A small network was shown many inputs. Here are its activations along a few directions, one row for each input.
In each table, some parts of the input vary, and every possible input appears once, in random order.
A made-up example of a description, with smaller parts first: ring(5) and (point or (values(2) and line(4)) or ring(9)).
Shared parts are said once, and a part with two or three values counts as separate values.

Other details of the inputs shift rows strongly along two fixed directions, in all tables alike. That doesn't count.
These rows show it; all are for the same input, with only those details redrawn:
[-21   2 -12  10  12   0 -11   3  10   3  -2  -2  -6]
[-37  16 -18  -3  -4   2 -14 -11  -9   8  18  -2   2]
[ 19 -25  45 -28 -26   9  35 -38 -38 -22  30  -9  43]

Table:
row 1: [-2 -7  5 -2 -2  5  5  1 -1 -9 -5 -1  3]
row 2: [-41  20 -22  -2  -8   5 -13  -9 -11  10  17  -1   0]
row 3: [ 68 -65  65  -3   1   8  47  -5   3 -39 -20  -3  29]
row 4: [ 11  27 -17   0  -5  -9 -13  10  10  14  -5   7 -17]
row 5: [  6  19 -10   9   2 -16 -14   3  14  17   2  14 -17]
row 6: [-14  10 -10   5  13   2 -12  14   3  10  -8  -6  -3]
row 7: [  3  15 -17  11   1 -19 -16  -6  16   9   7  16 -20]
row 8: [-19   7  -7  10  13   1 -12   8   7  10  -4  -5  -3]
row 9: [ 8 -6 12 -3  0 10 12  6 -8 -5 -8 -3 12]
row 10: [-19   3 -10   6  10  -2 -18   8  10   4  -1  -2  -5]
row 11: [ 10  -4   9  -4  -1   9  16   6  -9  -5 -12  -4   9]
row 12: [ 93 -45  40  23  33 -13  19  33  51 -18 -54   4 -19]
row 13: [  4  16 -16   9  -4 -17 -15  -6  14   5   7   8 -20]
row 14: [ 61 -51  34  21  34   4  28  34  33 -26 -54  -3  -5]
row 15: [ 59 -54  36  22  36   4  24  35  35 -25 -50  -2  -2]
row 16: [-16   4 -20   5   6   3  -3  11   5  -2 -10  -1 -14]
row 17: [-15   8 -17   2   3   7  -7  16  -1   7 -11   1  -8]
row 18: [-15   9 -15   2   8   4 -13  15   1   9  -5  -2  -5]
row 19: [  9  17 -20   0  -4 -19 -12  -1  11  11   5  13 -23]
row 20: [-37  17 -17  -2  -2   0 -15 -10  -8   9  17  -4   1]
row 21: [ 13 -17  36 -27 -32  11  37 -38 -41 -20  26  -7  38]
row 22: [  5  30  19 -44 -61  -2  14 -51 -59   7  61   0  33]
row 23: [-28  24   2 -31 -40  12  12 -33 -52   6  39  -5  28]
row 24: [ 51 -54  27  25  33   3  27  28  37 -28 -49  -2 -10]
row 25: [-15  10 -15   5   5   7  -4  14   1   8 -15   0  -7]
row 26: [-23   4 -16  10   5   3  -7   3   7   3  -7   2  -9]
row 27: [-17   2 -18   7   7   4  -7  12   6  -1  -6  -1 -10]
row 28: [ 55 -52  57 -11   1   3  41 -11  -9 -32  -4 -10  30]
row 29: [ 10  18 -21   3  -5 -17 -14   2  14   7   1   6 -26]
row 30: [-16   9 -13   3  11   2 -15  15   2  10  -5  -4  -5]
row 31: [-19   3 -12   7   6   3 -14   9  10   2  -4   1  -6]
row 32: [-20   7  -9   9  10   2 -10   8   6  10  -4  -3  -4]
row 33: [-18   3 -17   3   8   2  -9   8   4   1  -2  -3  -8]
row 34: [-18   2 -11   6   9   0 -16   8  11   3  -2   0  -6]
row 35: [ 55  -2  46 -47 -44  -3  34 -39 -47  -6  37   6  35]
row 36: [  9  13 -14   4  -1 -18 -21  -1  14  12   4  15 -20]
row 37: [ 13  32  15 -52 -59   0  19 -46 -62  10  57   7  36]
row 38: [-20   8 -10  10   8   6  -8   9   5   9  -6  -1  -4]
row 39: [-16  12 -14   4   9   4 -11  14   2  10  -8  -3  -4]
row 40: [ 19 -25  45 -28 -26   9  35 -38 -38 -22  30  -9  43]
row 41: [  8  13 -14   5  -5 -15 -22   1  14   9   3   7 -22]
row 42: [-19   7 -12  11   6   5  -5  10   6   9 -12   0  -8]
Changing only one part turns row 3 into row 26. The same change can be made to row 41. Which row results?
> row 13
Changing only one part turns row 30 into row 8. The same change can be made to row 18. Which row results?
> row 32
Describe the family of inputs behind these rows.
> ring(6) and (values(2) or line(5))
Change only the line(5) part in row 31. List by row number the other rows that result.
> row 1, row 3, row 10, row 34
Change only the values(2) part in row 29. List by row number the other rows that result.
> row 19
Change only the ring(6) part in row 27. List by row number the other rows that result.
> row 2, row 9, row 15, row 31, row 38

Table:
row 43: [ 43 -57  77   5   2   4  43 -37  -1 -29  12   5  47]
row 44: [ 48 -34  11  13  37  -6   1  49  35  -8 -46   9 -18]
row 45: [ 78 -36  67 -13  -1  14  67   6 -18 -25 -32 -21  34]
row 46: [-56  18 -55  48  35  10  -8  35  37   5 -48  -6 -43]
row 47: [-73  18 -60  24  11  15 -29  33  17  15 -25  10 -33]
row 48: [ 20 -64   3  50  67  -3  -9  45  75 -37 -66 -10 -30]
row 49: [ 98 -60  87  -7  12  -6  45 -15  -1 -28  -3 -22  41]
row 50: [-15 111 -95  -8 -55 -58 -64 -27  10  54  49  49 -81]
row 51: [-11 -45 -39  59  76  -4 -27  66  88 -15 -76  12 -58]
row 52: [-98  48 -31 -30 -43   0 -21 -70 -62  16  88 -15  24]
row 53: [-75  76 -69 -28 -21   5 -64   1 -28  33  44 -17 -12]
row 54: [ 17   9  38 -62 -64  24  39 -29 -85   4  37  -1  56]
row 55: [ 25  14  65 -50 -56   5  27 -57 -67  14  66   9  72]
Describe the family of inputs behind these rows.
> point or (values(2) and line(6))
Change only the line(6) part in row 49. List by row number the other rows that result.
> row 44, row 45, row 53, row 54, row 55
Change only the values(2) part in row 43. List by row number the other rows that result.
> row 55

Table:
row 56: [-16   2   6 -14 -14  15   8  -4 -28   0  12  -9  18]
row 57: [-20  10   0 -22 -19  14   4  -8 -29  -6  16 -13  16]
row 58: [ 39 -51  29  34  47   5  24  35  46 -21 -59  -2  -6]
row 59: [ 67 -23  38  -7   9 -17  25  -4   5 -12  -3   2  10]
row 60: [-68  37 -60  21  23   3 -44  35  20  28 -20   3 -32]
row 61: [-43  25 -19 -29 -28  15  -3 -19 -44   6  30 -12  18]
row 62: [-71  39 -61  26  25   4 -48  37  19  32 -21   6 -32]
row 63: [-42  23 -15 -30 -29  17   3 -19 -47   9  31 -11  20]
row 64: [ 42   3  27 -39 -27 -10  19 -28 -40  -2  37   1  26]
row 65: [-66  27 -62  44  34 -15 -50  15  46  16  -4   2 -43]
row 66: [ 86 -48  48  40  28 -10  31  25  56 -23 -60   7 -17]
row 67: [ -7  10 -45  24  20 -17 -19  16  36   6 -23  16 -46]
row 68: [ 62 -21  35  -1 -14  -3  21   1   8 -14 -15   7   2]
row 69: [  7 -25  41 -17 -22  -3  22 -49 -26 -20  39 -12  34]
row 70: [ 61 -11  43 -36 -25 -10  26 -21 -30 -13  29  -1  29]
row 71: [ 73 -34  34  32  21  -8  16  28  50 -16 -52  10 -18]
row 72: [ -2 -13   4   5  12   7  10   7   4 -13 -14 -10   6]
row 73: [-10   1   7 -20 -17  14   9  -8 -27  -9  13 -13  19]
row 74: [-11   0  10 -22 -20  16  13  -9 -31  -6  15 -12  21]
row 75: [ -6  -8  41 -50 -56   4  19 -69 -66 -14  74 -14  52]
row 76: [ 14   2  -4 -24 -28  -7  14 -27 -26  -6  23  10   0]
row 77: [-31   2 -27  41  34 -10 -21   7  46   2 -11   9 -26]
row 78: [-72  42 -68  24  26   1 -52  36  24  28 -21   2 -37]
row 79: [ 16 -24  50 -41 -41   3  22 -56 -46 -14  50  -5  47]
row 80: [ 27 -36  14  31  45   3   5  42  47 -17 -59  -2 -13]
row 81: [-47  24 -19 -21 -23  16  -3 -13 -43  15  28  -9  16]
row 82: [-76  41 -67  23  26   5 -44  34  15  35 -14   1 -35]
row 83: [ 57 -38  17  18  21 -11  16  16  41 -21 -38  18 -20]
row 84: [-74  39 -63  32  31   4 -43  33  26  32 -23   5 -34]
row 85: [-49  47 -75  23  13 -18 -43  17  33  30 -12  22 -57]
row 86: [ 35  -1  19   3 -15  -5  20  -9  -1  -8  -3   1  -1]
row 87: [ -3 -10  11  -4   0  15  11   6 -15   3  -2  -1  16]
row 88: [ 35  11  26 -33 -38  -4  18 -30 -39   2  34  -1  23]
row 89: [ 47 -26  17 -10  -8  -8  21  -6   5 -19  -6  15  -4]
row 90: [-78  42 -63  33  33   3 -43  33  25  37 -21   7 -35]
row 91: [-15  -2  -5   1   8   9   5   6  -1  -9  -7 -11   4]
row 92: [ 51  -1  39 -29 -35  -5  23 -22 -29  -6  26  -3  24]
row 93: [-70  40 -61  24  25   4 -45  39  19  31 -16   1 -36]
row 94: [ 47 -56  46  17  20  -4  23  -5  29 -34 -14   4  16]
row 95: [ -2  36 -18   1  -8 -10 -25   5   8  26   5  12 -14]
row 96: [ 50 -62  67  13  16  -6  36 -23  20 -30  -8  -2  22]
row 97: [ 45 -53  30  37  52   2  21  36  52 -27 -63  -3  -9]
row 98: [-47  30 -21 -31 -29  16  -4 -19 -44   6  32 -13  17]
row 99: [104 -54  58  38  40 -16  30  29  62 -19 -63   6 -13]
row 100: [  7 -14  11  -8   1  12   9   7  -6 -10 -10  -8  12]
row 101: [-95  70 -53 -34 -43  17 -35 -19 -61  39  52   0  11]
row 102: [-38  18  18 -61 -72   6   9 -86 -89   1  96 -14  53]
row 103: [-56  30 -16 -21 -30  -3 -26 -35 -30  14  52   2  14]
row 104: [-72  46 -70  14  17   6 -51  34  18  28 -14   0 -35]
row 105: [-24  58 -25 -32 -48  -4 -24 -24 -39  33  49   8   5]
row 106: [-72  39 -61  29  29   2 -47  39  21  35 -21   8 -34]
row 107: [ 28  -6  14 -32 -36  -5  26 -30 -32 -16  29   6  12]
row 108: [ 27  12  23 -29 -49   1  21 -28 -40  -7  32  -2  19]
row 109: [-16  -7   1   8  12  11   9   8  -4   2  -7  -5   8]
row 110: [  8 -16  14  -8   0  14  14   7  -8  -8 -10  -6  14]
row 111: [104 -54  50  26  46 -21  18  34  60 -18 -54  12 -10]
row 112: [-40   9 -40  39  43   1 -26  40  38  16 -38  -3 -32]
row 113: [ 58 -12  35  -1  -4 -10  23  -6   3  -6  -5   0   6]
row 114: [ 16  18  12 -27 -46   2  15 -30 -41   0  32   1  15]
row 115: [ 95 -40  52  -7  11 -15  24   9  18 -18 -16   7  10]
row 116: [-37   8 -38  32  38   2 -21  36  35  11 -36  -5 -30]
row 117: [-34  18  13 -59 -73  11  17 -83 -89 -10 100 -12  57]
row 118: [-66  27 -65  32  27 -13 -57  21  39  18  -3   1 -44]
row 119: [119 -69  64  36  56 -23  33  34  69 -26 -66   8 -12]
row 120: [ 18 -25  42 -38 -40   6  28 -53 -44 -23  52  -3  50]
row 121: [ 29 -40  17  35  49   3  14  36  50 -21 -58  -3 -13]
Describe the family of inputs behind these rows.
> ring(6) and (values(2) or line(4) or line(5))
Changing only the ring(6) part turns row 89 into row 83. The same change can be made to row 115. Which row results?
> row 111
Changing only the ring(6) part turns row 110 into row 60. The same change can be made to row 87. Which row results?
> row 106
Change only the line(5) part in row 97. List by row number the other rows that result.
> row 58, row 84, row 90, row 121
Change only the values(2) part in row 117. List by row number the other rows that result.
> row 102
Change only the line(5) part in row 116. List by row number the other rows that result.
> row 72, row 91, row 109, row 112
Change only the values(2) part in row 77. List by row number the other rows that result.
> row 96
Change only the line(4) part in row 67. List by row number the other rows that result.
> row 59, row 86, row 113

Table:
row 122: [108 -64  56  12  -1 -13  62  -5  29 -48 -30  14  -7]
row 123: [ 20  12   4 -37 -47 -13  12 -43 -35  -8  43   3   7]
row 124: [ 22  12  11 -36 -45 -11   0 -34 -35  -6  50  -1  14]
row 125: [-26  58 -42  19   2 -20 -42   8  17  49   5  24 -34]
row 126: [  0  25  22 -49 -44  33  47 -15 -83   1  21 -31  49]
row 127: [-30  -9  22 -24 -18  13  13 -35 -41 -12  41 -14  41]
row 128: [-49  33 -55 -12  -2  25 -21  46 -19  27 -19   9 -15]
row 129: [  9 -58  21  52  54   8   8  31  61 -27 -65  -3 -10]
row 130: [-17  60 -41   8   4 -22 -47  13  23  42   4  20 -31]
row 131: [  4 -56   2  62  72   3  -5  49  78 -19 -70  -3 -31]
row 132: [-91  30 -61  23  29   1 -49  17  19  22   4  -7 -23]
row 133: [ 31 -66  57   5  16  10  38 -17   0 -37  -9 -14  36]
row 134: [ 19  23   4 -23 -21 -15 -16 -14 -13  15  26   4   2]
Describe the family of inputs behind these rows.
> values(2) or line(5) or line(6)
A walk changes only the line(6) part. It starts at row 122 and steps to row 123. List the rest of the walk in order.
> row 124, row 134, row 130, row 125
